Each row below holds a small network's activations on one input, seen along a few directions.
Each table varies a few parts of the input and shows all the possible inputs, shuffled.
A made-up example of a description, with smaller parts first: one of 4 places along a line, together with either a single point or one of 11 places around a ring or (one of 3 separate values, together with one of 8 places around a ring).
Shared parts are said once, and a part with two or three values counts as separate values.
In the rows, 128 means zero.

Other details of the inputs shift rows strongly along two fixed directions, in all tables alike. That doesn't count.

Rows:
R1: [131 146 123 145 128 105 137 117 159 142 138 106 118 119 125]
R2: [133 112 126 138 126 149 121 153 128 124 141 148 140 145 140]
R3: [116 122 123 137 129 136 123 152 142 131 133 152 136 139 145]
R4: [131 116 132 133 129 149 127 148 141 131 156 124 122 147 136]
R5: [132 119 142 102 125 128  98 145  81 107 112 176 152 137 117]
R6: [118 128 136 128 136 106 122 145 147 126 138 125 133 144 139]
R7: [136 111 144 114 127 161  97 122  53 109 100 182 141 126 102]
R8: [151 142 138 114 142 119 117  87  98 124 109 127 125 101 108]
R9: [116 154 144 150 133  84 139  80 142 133 130  98  89 131 125]
R10: [125 131 141 117 120 128 101 122  80 114 100 172 142 128 117]
R11: [144 117 130 113 115 157 126 153 124 116 117 133 124 113 124]
R12: [130 121 104 110 113 150 108 163 141 127 126 150 160 147 122]
R13: [118 114 126 147 133 157 122 153 139 130 146 128 120 141 133]
R14: [133 101 125 117 129 157 118 174 134 122 148 155 154 157 140]
R15: [146 136 137 106 122 121 104 107  91 118 108 139 137 117  94]
R16: [133 122 117 111 120 140 111 168 139 124 141 146 158 138 119]
R17: [137 117 147 119 127 156 110 118  77 118 120 153 123 129 104]
R18: [147 148 131 128 138 115 122  81  99 128  98 128 116  94 114]
R19: [110 136 132 137 135 110 130 139 163 131 138 114 130 148 143]
R20: [135 133 126 148 142 122 150 110 157 132 122  91 106 112 128]
R21: [133 120 130 141 126 144 130 147 148 130 158 119 120 147 147]
R22: [138 107 123 103 115 174 134 173 143 122 127 136 140 133 117]
R23: [127 120 131 127 137 120 126 144 139 132 141 142 132 138 146]
R24: [153 109 143 109 122 151 102 125  62 108 113 176 144 132 115]
R25: [134 128 108 123 137 139 120 133 144 131 121 131 142 123 132]
R26: [122 122 135 150 141 130 144 132 158 138 148 111 118 143 138]
R27: [131 114 124 142 122 156 119 154 135 125 150 135 127 146 143]
R28: [135 156 134 148 145  93 139 108 159 149 139  85 118 115 132]
R29: [135 113 119 127 123 153 139 160 157 131 124 109 117 125 131]
R30: [ 85 111 108 125 110 110 161 128 138 142 156  99 139 128 152]
R31: [ 81 125  99 123 114 113 179 124 134 146 141  94 130 143 144]
R32: [154 124 144 104 129 148 120  96  75 104  92 147 131 104  91]
R33: [ 96 155 121 146 125  69 181  36  82 154 101  68  76 101 125]
R34: [143 148 133 125 133 114 110  84  98 134  95 125 131 110 110]
R35: [ 88 122  92 131 109 116 162 140 119 143 135 109 130 133 147]
R36: [121 124 129 131 126 109 126 148 144 121 147 138 126 149 133]
R37: [123 123 131 131 140 114 131 141 156 135 145 125 127 143 147]
R38: [147 156 147 128 129  92 122  47  92 133  93 105 101 103  90]
R39: [ 82 112 106 118 111 113 166 127 137 145 152  99 139 135 148]
R40: [146 135 133 105 129 129  99 108  85 120  97 144 152 120 101]
R41: [117 129 131 131 127 106 126 136 150 124 149 125 119 148 132]
R42: [155 134 146 111 133 135 126  96  92 111 110 135 119  97 108]
R43: [154 131 152 104 118 146 126 107  87 115 102 134 111  97 104]
R44: [110 133 124 145 119 116 129 138 152 126 141 137 120 147 139]
R45: [ 88 115 100 131 110 111 157 132 125 140 147 104 133 124 150]
R46: [120 120 129 161 134 136 133 141 150 135 143 121 118 137 143]
R47: [139 125 119 125 129 149 136 155 150 116 135 127 136 120 136]
R48: [118 128 130 130 137 126 129 136 147 131 134 132 131 144 142]
R49: [150 140 137 112 140 122 117  98  95 124 113 139 128  98 110]
R50: [136 130 114 119 138 136 125 131 148 130 128 124 142 128 129]
R51: [116 148 142 160 140  82 145 105 158 142 133 102 101 126 145]
R52: [122 123 131 161 132 140 130 132 141 133 143 113 105 133 139]
R53: [109 148 138 150 137 100 134 108 153 136 127 108 114 133 141]
R54: [133 141 116 136 142 122 137 132 162 137 141 115 128 114 139]
R55: [136 125 132 123 124 145 151 146 169 136 141 100 110 122 128]
R56: [112 126 125 135 134 134 124 140 145 132 131 142 134 142 142]
R57: [132 151 121 146 139 109 137 127 164 148 140 103 130 121 137]
R58: [122 143 143 129 121 112 113  85  91 117 106 147 111 127 111]
R59: [141 108 119 101 127 170 125 174 141 109 138 148 158 134 125]
R60: [121 104 117 103 105 156  97 188 108 100 134 200 167 162 125]
R61: [145 163 141 141 136  96 124  62 103 142  97 110 109  95 114]
R62: [137 121 143 114 126 131 106 117  75 116 105 178 136 122 120]
R63: [130 118 101 110 109 159 108 185 142 123 132 163 170 148 127]
R64: [138 121 126 138 122 139 143 143 156 132 122  98 104 114 135]
R65: [134 144 129 133 139 108 127 124 152 139 134  99 135 125 127]
R66: [139 132 127 148 138 124 147 118 151 126 122  98 109 106 132]
Description of these inputs: one of 6 places around a ring, together with either a single point or (one of 2 separate values, together with one of 5 places along a line).
- Changing only the place on the ring of 6 turns R8 into R49. The same change can be made to R65. Which row results? => R28
- Changing only the place on the ring of 6 turns R6 into R10. The same change can be made to R59. Which row results? => R66
- Change only the place on the line of 5 in R21. List by row number the other rows that result. => R5, R23, R24, R36
- A walk changes only the place on the ring of 6. It starts at R41 and steps to R36. List the rest of the walk in order. => R60, R44, R58, R9
- Change only the choice among 2 separate values in R11. List by row number the other rows that result. => R27
- Change only the place on the ring of 6 in R22. List by row number the other rows that result. => R11, R29, R43, R55, R64
- Change only the place on the line of 5 in R12. List by row number the other rows that result. => R20, R25, R29, R34

Rows:
R67: [147 146 141 150 151 109 125 110 164 130 135 117 112 121 134]
R68: [159 120 140  99 119 157 102 143  97 108 110 156 135 127 100]
R69: [ 99 123 106 122 120 115 134 171 171 135 168 125 155 159 147]
R70: [114 120 105 116 118 146 107 163 120 129 118 158 163 142 137]
R71: [ 97  98 135 141 117 148 128 162 114 119 150 158 123 166 149]
R72: [144 143 135 155 149 122 126 111 158 140 137 113 113 122 135]
R73: [142 156 142 175 164  93 149  82 183 153 136  73  83 107 144]
R74: [118 132 132 113 123  97 129 109 100 129 128 133 136 125 123]
R75: [153 125 139 109 133 153  83 144 103 102 117 184 156 135 109]
R76: [127 136 126 160 155 121 135 167 236 138 167  98 125 154 157]
R77: [160 129 152 108 123 136 116 114  97 111 101 137 117 108 102]
R78: [114 119 100 116 120 145 111 166 118 127 119 162 165 137 140]
R79: [145 156 139 177 161  92 150  79 181 156 140  74  82 105 146]
R80: [144 162 163 159 149  82 141  81 180 138 127  78  74 112 121]
R81: [130 132 115 167 151 134 138 169 229 151 170  97 128 155 160]
R82: [125 140 137 119 127 108 106 100  83 124 105 146 140 124 114]
R83: [114 108 113  91 108 149 134 134  74 112 108 152 150 120 114]
R84: [127 139 124 165 157 115 143 162 237 140 169  93 122 147 162]
R85: [114 104 114  83 104 161 124 142  72 110 107 161 157 127 111]
R86: [114 127 111 120 118 127 106 153 123 124 135 156 166 147 132]
R87: [106 121 126 104 118 112 148 124 121 130 134 113 131 135 130]
R88: [155 120 130 112 125 172 105 135  90 116 113 160 144 115 111]
R89: [148 116 116 122 131 172 123 162 135 126 134 142 145 123 133]
R90: [121 146 148 122 131  78 135  73  89 133 116 115 114 111 115]
R91: [159 132 148 110 122 135 113 107  95 113 109 137 114 110 101]
R92: [133 107 114 133 130 170 140 193 194 130 157 103 136 137 142]
R93: [157 141 153 129 145 124  96 100 106 115 107 151 124 123 104]
R94: [121 144 119 137 125 107 146  75  86 137  99 116 109  98 121]
R95: [148 120 137 111 121 151 118 158 141 115 124 134 131 131 117]
R96: [135 111 106 139 131 165 151 191 202 136 168  96 133 133 151]
R97: [122 144 133 132 132  96 122  97 103 131 114 129 131 119 126]
R98: [159 141 156 117 132 126 100 110 107 112 105 152 118 122  96]
R99: [149 107 123 116 124 177 119 169 131 119 133 135 141 128 119]
R100: [159 125 144 114 132 159 109 112  84 117  97 145 128 104 104]
R101: [109 111 157 144 121 122 128 103  70 120 124 152  99 136 132]
R102: [ 97 104 129 152 120 143 131 159 125 124 156 147 117 171 152]
R103: [119 121 134  90 117 124 107 135  80 115 120 163 157 138 112]
R104: [154 147 156 147 154 112 118  75 121 133 107 114 100 106 116]
R105: [118 120 108 109 109 149 118 131  77 121 103 163 154 122 119]
R106: [107 104 101  99 105 158 134 159 114 121 128 145 157 141 126]
R107: [102 127  99 139 127 125 125 181 186 140 161 126 161 168 154]
R108: [157 110 134 103 122 173 114 144  91 108 108 147 138 107 105]
R109: [116 154 128 158 139  74 144  84 144 148 133  93 111 117 140]
R110: [103 117 144 152 119 123 131 112  95 124 140 141  99 148 139]
R111: [147 125 130 136 130 147 137 129 141 129 136 103 113 110 123]
R112: [108 112  92 108 111 161 127 172 110 122 117 159 164 134 136]
R113: [115 125 130 100 115 111 136 102  88 125 119 126 130 130 114]
R114: [121 145 127 140 124 107 141  70  92 141  95 111 108 105 118]
R115: [119 129 119 113 115 137 125 107  75 126  93 144 135 113 117]
R116: [146 163 160 161 150  78 147  80 181 139 129  76  74 107 126]
R117: [103 121  90 139 120 142 124 188 177 142 148 135 164 163 157]
R118: [158 134 146 121 126 127 128 109 119 121 116 119 107 108 112]
R119: [135 112 107 136 132 176 129 196 188 136 157 126 152 150 147]
R120: [111 154 138 146 136  67 148  78 144 148 139  83 100 127 128]
R121: [110 124 129 104 118 105 150 111 103 128 126 115 129 124 127]
R122: [116 120  97 119 118 142 113 162 118 130 123 161 164 136 141]
R123: [114 139 110 144 125 112 127 120 133 142 125 126 135 129 139]
R124: [116 117 117 100 108 135 133 105  73 118 109 142 137 116 109]
R125: [ 97 109 104 109 115 122 157 168 159 134 162 112 150 150 152]
R126: [148 134 141 125 132 129 117 144 155 119 132 138 126 129 123]
R127: [112 121 162 157 125 102 138  73  73 129 124 131  81 125 132]
R128: [149 134 135 140 142 139 136 112 134 134 120 109 111 103 127]
R129: [115 135 136 110 118  91 145  74  87 129 119 110 113 115 114]
R130: [ 96  99  84 112 110 155 156 192 163 129 159 126 161 150 150]
R131: [145 165 157 164 147  79 142  76 179 140 135  78  72 111 123]
- Describe the family of inputs behind these rows. => one of 5 places around a ring, together with either a single point or (one of 2 separate values, together with one of 6 places around a ring)
- Changing only the place on the ring of 5 turns R125 into R87. The same change can be made to R126. Which row results? => R80
- Changing only the place on the ring of 5 turns R74 into R90. The same change can be made to R130. Which row results? => R83
- A walk changes only the place on the ring of 6. It starts at R105 and steps to R123. List the rest of the walk in order. => R86, R69, R129, R124
- List by row number the other rows that have the place on the ring of 5 in common with R98. => R68, R81, R93, R99, R102, R106, R107, R113, R114, R117, R119, R120
- Change only the place on the ring of 5 in R76. List by row number the other rows that result. => R67, R75, R84, R93

Rows:
R132: [117 136 129 119 119 109 127  83  74 128  98 136 121 114 118]
R133: [124 143 127 179 153 111 143 139 217 148 164  93 105 147 158]
R134: [157 116 135  87 118 169  91 152  81 103 102 177 154 123 100]
R135: [161 134 140 105 125 139 105 102  71 115  86 151 135  99  96]
R136: [105 136 118 143 135 101 145 129 164 145 144 104 127 136 151]
R137: [138 146 140 170 147 116 144 116 187 142 137  88  89 119 138]
R138: [117 112 119 128 128 143 112 178 139 120 149 159 154 158 145]
R139: [146 116 132 118 128 163 106 166 139 114 126 152 140 137 122]
R140: [134 129 122 124 129 128 143 121 136 129 129 108 123 112 124]
R141: [135 140 130 133 136 117 119 121 143 132 133 125 132 127 126]
R142: [119 130 128 130 126 118 148 105 120 136 126 104 112 121 124]
R143: [151 139 142 110 130 123  98  91  69 122  93 159 137 107 101]
R144: [131 137 152 112 126 106 112  85  64 118 100 150 124 117 105]
R145: [109 110 110 127 116 144 123 177 135 127 151 152 149 156 148]
R146: [129 138 144 112 124 105 111  84  64 117  99 150 130 112 105]
R147: [107 113  97 122 119 149 143 165 147 135 140 121 150 141 144]
R148: [134 113 108 107 122 156 132 160 129 123 127 137 154 126 130]
R149: [147 133 128 119 128 138 117 132 130 122 119 128 134 116 115]
R150: [111 148 132 143 125  84 149  73 117 138 118  99 100 114 125]
R151: [107 147 133 152 129  83 160  87 146 146 133  87  93 126 137]
R152: [124  86  92  86 111 200 118 245 161 111 158 171 190 163 142]
R153: [116 130 135 141 124 103 138 106 121 134 131 118 109 131 132]
R154: [141 141 142 130 137 116 116 110 127 128 124 130 122 126 119]
R155: [109 121 118 151 128 125 158 142 178 145 159  88 114 139 152]
R156: [105 142 116 163 135  93 176  98 180 155 148  55  93 119 145]
R157: [118 110 118 124 119 156 128 159 121 126 140 139 143 139 138]
R158: [120 114 130 121 126 134 113 158 125 117 138 156 149 153 135]
R159: [129 112 117 130 127 163 134 179 166 126 150 132 138 138 145]
R160: [147 147 157 147 146 104 118  78 120 128 117 121  99 119 118]
R161: [153 122 150 107 124 144 114  99  70 112  99 148 119 104 102]
- Describe the family of inputs behind these rows. => one of 5 places along a line, together with one of 6 places around a ring
- Changing only the place on the ring of 6 turns R157 into R145. The same change can be made to R147. Which row results? => R132
- Change only the place on the line of 5 in R135. List by row number the other rows that result. => R134, R137, R139, R149
- A walk changes only the place on the ring of 6. It starts at R141 and steps to R149. List the rest of the walk in order. => R140, R156, R150, R146
- Change only the place on the line of 5 in R152. List by row number the other rows that result. => R140, R148, R159, R161
